cols: V J H T
N: [ 8.19 -1.22 -1.22 -1.22]
B: [ 8.19 -1.23  0.16  1.22]
M: [ 8.19 -1.23  0.16  0.81]
down: [-1.22  1.22]
T
both N M: 
[8.19]
order: [-1.23  0.16  1.22  8.19]
B
again N: 
[-1.22]

cols: G E P A Z F W X K
U: [ 0.01 -1.97 -1.27  3.32  1.70  1.37 -2.09 -0.92 -0.48]
Y: [-4.28 -1.27  0.02  3.02  1.53 -0.48 -1.27 -6.83 -3.68]
L: [ 1.70 -2.09 -1.97 -0.92  0.02  1.36 -0.35  4.64  3.59]
C: [ 6.55 -1.78  3.15  4.48  4.93  5.39  2.54  3.54 -0.82]
R: [-4.28 -0.68 -0.59  3.53 -0.78 -1.45  2.86 -1.61  0.58]
D: [ 1.70 -2.09 -1.97 -0.92  0.02 -0.48 -1.27  1.37  3.32]
again Y: 
[-1.27]
order: [ 0.02  1.70 -1.97 -0.48 -0.92 -2.09 -1.27  3.32  1.37]
D

cols: sapim rabop napul vuri mes tobiv kenuf sule
Bemup: [ 0.34 -2.77 -2.47 -0.63  0.08 -0.59 -1.44  0.85]
kagi: [-0.10 -0.30  2.08 -2.56  1.48  2.75 -0.10 -0.10]
Kon: [ 1.10 -0.92 -6.91  4.71 -2.73 -7.81 -0.07 -1.71]
revu: [-0.22  1.10  0.69 -2.87  1.35  3.10 -1.58  1.73]
nevun: [ 0.63 -1.49 -3.02  0.90 -0.66 -2.44 -0.64 -0.07]
Gefe: [-3.50 -3.50 -3.50 -4.02  1.52  4.56 -3.50  3.64]
Zin: [ 1.24  3.98 -4.02  5.42 -2.60 -8.43  2.43 -3.72]
again Gefe: 
[-3.50]
both Kon revu: 
[1.10]
again kagi: 
[-0.10]

cols: Luze vono som guren Semim kam sis gogut
zere: [ 6.44  0.19 -2.21  1.83 -0.09 -2.24  0.98  2.32]
tupu: [ 3.64  2.36 -3.35  2.86 -3.49 -0.41 -1.14 -2.88]
vudep: [ 1.51 -3.99  1.84  1.73  3.49  1.04 -4.81  0.68]
pap: [ 5.13  2.14 -1.63  0.19 -4.48 -0.12  1.94 -1.67]
tusoz: [ 0.55 -4.73  0.55 -0.47  0.55 -1.64  0.55  3.03]
lugid: [ 2.53 -1.28  2.99  3.49 -0.93  3.34 -3.99  2.08]
zut: [ 2.96 -1.57  0.36 -4.32 -0.45  1.07  2.05  5.12]
mef: [ 5.03 -1.12 -0.62 -0.33  1.28 -1.93  0.08 -5.31]
down: [-2.21 -3.35  1.84 -1.63  0.55  2.99  0.36]
som
down: [1.51 5.13 0.55]
Luze
again tusoz: 
[0.55]

cols: beb zib savol pubo Dibiz
boso: [-5.62 -2.95  0.64  2.50 -1.38]
Kif: [-2.24  5.34  1.11 -1.84 -1.85]
guz: [-6.45  5.38 -2.95 -5.23 -6.45]
Galab: [ 5.57  3.96 -0.73  2.82 -4.74]
Mego: [ 3.01  3.30 -5.87  6.24 -3.63]
fifen: [ 0.64  5.21 -5.62  2.50 -1.38]
nol: [ 6.31 -2.96 -1.51 -7.14 -5.93]
order: [-5.62 -2.95 -1.38  0.64  2.50]
boso
both guz boso: 
[-2.95]
down: [ 1.11 -2.95 -0.73 -5.87 -5.62 -1.51]
savol
again guz: 
[-6.45]
which: [ 5.57  3.96 -0.73  2.82 -4.74]
Galab

cols: Tefod Nimit kom sesiv fal
Liva: [-1.72 -7.88 -1.73 -2.31 -1.34]
rozis: [-1.72 -1.34 -7.89 -1.64  6.49]
lezeg: [-1.72 -1.34 -1.72 -2.11 -7.88]
which: [-1.72 -1.34 -1.72 -2.11 -7.88]
lezeg
which: [-1.72 -1.34 -7.89 -1.64  6.49]
rozis

cols: pid vop ges zateb tasi Kizez baza
lav: [ 1.43  1.15  1.02 -0.22  0.83 -0.37  1.02]
gubad: [-0.91  1.73  0.76 -5.84  0.47 -0.40 -7.38]
Loni: [-3.99 -0.70  1.35  1.20 -2.22  1.42  2.38]
Kel: [ 1.02  1.02 -0.22  1.43  1.16 -0.37  0.83]
goka: [ 1.90  1.41  1.81  0.06 -4.66  2.08  0.56]
again Kel: 
[1.02]
order: [ 1.16 -0.37  0.83  1.02  1.02 -0.22  1.43]
Kel

cols: Vof kip tusev buge gaz
rabu: [-3.62  2.11 -6.83  5.35  2.75]
sok: [-1.01 -4.48 -2.07  5.38 -0.66]
doku: [ 0.11 -1.54  0.67  2.40 -1.12]
sede: [-4.12 -5.10  5.51 -5.10  3.90]
Zeli: [-4.12 -5.10  5.51 -3.22  3.90]
again sede: 
[-5.10]
down: [ 5.38  2.40 -5.10]
buge

cols: tuf Suni fom Sifop regev Dorub
rep: [ 3.51  3.58 -2.73  1.14  1.58 -2.73]
padam: [ 2.05 -1.93  1.15  1.98  1.15  0.56]
paneg: [ 3.06  3.15  1.70  1.91  0.44 -6.46]
desa: [0.83 3.05 1.49 1.70 0.84 1.14]
down: [1.15 0.44 0.84]
regev
down: [3.51 2.05 3.06]
tuf
again rep: 
[-2.73]
both desa rep: 
[1.14]
both paneg desa: 
[1.70]
which: [ 3.51  3.58 -2.73  1.14  1.58 -2.73]
rep
both rep desa: 
[1.14]

